These are the activations of a small neural network, seen along a few directions. Each row is one input.
In each table, some parts of the input vary, and every possible input appears once, in random order.
Descriptions start from the smaller parts, as in this example, which fits no table here: one of 5 places around a ring, together with either a single point or one of 11 places around a ring or (one of 3 separate values, together with one of 4 places along a line).
Shared parts are said once, and a part with two or three values counts as separate values.

Rows:
R1: [ 23   2  24 -28  23  14 -20  -4  39 -13  60  16   7   9  16   7]
R2: [ 32 -48  27 -50  40  26   2  56  -5  55  26  -7 -20  13 -30   8]
R3: [-17 -39   5 -78  52  42  -7  43 -64  55  47 -10 -34  45  -3 -16]
R4: [-60  20  25  -2   9   7  25   3   0  14 -54 -16   3  27 -12  18]
R5: [  3  56   9  75  -8 -25 -61   0  32 -44 -57  28  32 -39  21  10]
R6: [ 30 -62 -96  43 -76 -23  83 -53 -15  12 -12 -22 -35 -27 -13 -28]
R7: [-29 -20  -8 -66  48  37 -10  16 -32  21  63   4 -24  59  18  -7]
R8: [ 21 -41  41 -28  16   1  18  52 -11  35 -18 -23   9  11 -40  17]
R9: [-53  98  17  22  -1 -16 -39 -24  -2 -35 -17   4  13 -24   5  -1]
R10: [ -1  11  23  58 -15  -5 -18  -3  45 -26 -75  17  41  -4  27  22]
R11: [ 47 -77 -84  32 -69 -16  90 -27 -51  47 -30 -35 -45 -37 -33 -34]
R12: [  9 -24  29 -16  11  -7  12  22  22   2  -2 -10  18  25 -19  25]
R13: [-26  11   0 -56  34  34 -26 -13 -22 -14  82  15  -7  41  42 -12]
R14: [-47   2  37 -15  15  13  32  32 -33  46 -71 -29  -8  13 -33  10]
R15: [ 12   8  36  -8  -2 -11  -9 -10  34 -31  16  -1  37   8   4  16]
R16: [-22  58 -14 -44  37  14 -65  -5 -35 -31  97  27 -16   7  40 -25]
R17: [ 28  49  10 -14  29  -5 -60   2  26 -32  76  27  -2 -26  13  -7]
R18: [  34   12 -104   66  -91  -49   22  -83  -18  -37   26    7  -25  -77
   -1  -53]
R19: [ -4 -21  16  48  -1  -2   6  30  33   7 -96   9  22  11   7  32]
R20: [-57  52  30   6  -6   4   3 -28  12 -18 -34  -7  23  10   9  11]
R21: [ 30 -33 -88  50 -93 -27  60 -85  -2 -23   8 -10 -19 -44   7 -36]
R22: [ 20 -29  15 -38  36  19  -2  27  28  22  43   7 -10  27  -9  15]
R23: [  10  -39   28   34    6    5   13   58   -2   38 -114   -2   12   -2
  -14   26]
R24: [ 16  54  22   9   5 -31 -49  -5  21 -50  33  10  27 -28   0   2]
Question: Changing only one part turns R23 into R5. The same change can be made to R14. Which row results?
Answer: R9
Question: What do these inputs look like to the network?
Answer: one of 4 places along a line, together with either a single point or one of 5 places along a line
Question: Which other rows agree with R10 in the place on the line of 4? List them by row number.
Answer: R1, R13, R15, R20, R21
Question: Change only the place on the line of 5 in R12. List by row number the other rows that result.
Answer: R4, R7, R19, R22
Question: Change only the place on the line of 4 in R21. List by row number the other rows that result.
Answer: R6, R11, R18
